A small network was trained on made-up records. Each row is its average activation on records with the value named, seen along a few directions.
Values that are neighbours, or in one group, have similar rows; names and order tell nothing.
In the rows, zero is written as 500.
Random noise pushes rows far along 8 fixed directions. That doesn't count. These rows show it; they differ only by the noise:
[379 396 547 456 271 545 563 550 432 412 400 365 705 578 611 786 698 337
 423 432 527 777]
[338 584 440 387 458 566 602 548 481 504 595 576 323 521 663 631 448 329
 462 439 565 705]
[456 583 386 475 610 642 629 504 548 582 599 472 424 581 604 383 453 485
 473 567 581 681]
[517 597 561 462 436 540 406 596 438 446 519 492 450 544 434 518 512 287
 543 701 440 498]
[415 425 490 456 590 482 556 517 592 461 457 393 533 473 473 446 394 541
 475 453 528 518]
[553 460 470 694 606 497 528 335 438 787 421 587 677 437 639 322 442 698
 509 413 505 458]
[409 485 478 362 549 489 556 542 595 397 536 457 377 472 448 493 422 443
 503 457 509 530]
[385 418 467 295 464 464 631 475 606 374 533 501 352 444 477 597 571 479
 511 268 509 633]
[383 446 428 328 352 498 582 553 487 288 547 454 517 476 584 744 488 323
 440 399 512 511]
[480 608 378 332 477 502 539 632 375 254 564 456 520 454 505 625 433 597
 559 631 512 271]


Minen, 11 values:
m11: [461 604 421 323 474 474 542 556 480 351 614 538 318 481 419 532 477 500
 593 555 523 496]
m5: [373 541 486 468 565 414 482 475 569 605 590 623 348 383 599 429 109 183
 388 428 511 457]
m4: [547 470 502 373 510 521 548 456 634 440 601 519 311 606 389 478 692 542
 531 399 468 685]
m2: [543 282 494 582 479 468 473 456 532 441 469 352 848 610 549 542 470 453
 325 442 502 431]
m6: [398 491 658 651 436 414 310 590 487 563 375 527 553 456 566 690 337 338
 397 481 531 468]
m1: [494 651 420 594 635 577 538 436 474 834 677 823 202 473 731 345 264 595
 517 388 525 454]
m10: [659 703 578 535 588 538 411 511 441 587 565 577 278 558 314 314 638 738
 684 656 468 599]
m9: [585 465 490 515 406 423 438 477 508 414 464 572 458 408 543 693 490 449
 483 383 534 388]
m3: [305 237 598 561 348 394 628 366 505 623 331 468 666 473 659 627 608 487
 363 205 517 724]
m8: [524 590 389 718 523 612 553 473 420 645 507 566 598 554 656 512 582 683
 450 570 577 460]
m7: [624 466 380 493 587 592 553 433 689 409 639 473 379 511 423 386 552 362
 444 480 511 393]
The values of Minen form 3 separate groups.
List the group mates of m10, in the order listed.
> m4, m2, m1
List the group mates of m8, in the order listed.
> m6, m9, m7

Vis, 11 values:
z8: [723 336 301 560 478 541 673 270 550 468 495 391 871 502 582 481 866 791
 421 348 524 432]
z1: [712 327 430 640 294 439 404 227 356 632 537 690 817 416 638 531 499 452
 503 315 343 192]
z7: [752 356 440 611 366 592 465 334 544 432 570 498 705 614 561 576 744 388
 420 474 405 410]
z2: [545 750 511 454 506 633 451 649 532 466 554 431 276 567 351 405 558 272
 591 911 518 638]
z5: [219 420 639 333 541 290 466 480 617 521 562 724  44 382 471 589 268 336
 480 137 486 584]
z4: [479 634 333 364 542 637 618 615 456 455 681 424 472 592 581 440 372 577
 487 675 558 496]
z10: [712 338 648 583 305 428 215 551 468 266 457 414 742 496 268 613 505 326
 482 538 290  63]
z3: [679 337 603 568 504 544 512 284 547 693 459 452 610 505 394 209 738 540
 576 386 380 606]
z11: [559 476 456 663 892 600 502 464 891 616 541 368 371 573 330  55 329 524
 415 643 578 486]
z6: [430 546 371 245 387 417 759 414 429 426 523 672 308 374 570 620 729 587
 595 207 527 686]
z9: [719 467 356 376 560 462 626 233 640 493 595 656 303 366 333 241 717 585
 671 309 414 436]
The values of Vis form 3 separate groups.
List the group mates of z2, in the order listed.
> z6, z9
List the group mates of z11, in the order listed.
> z8, z7, z10
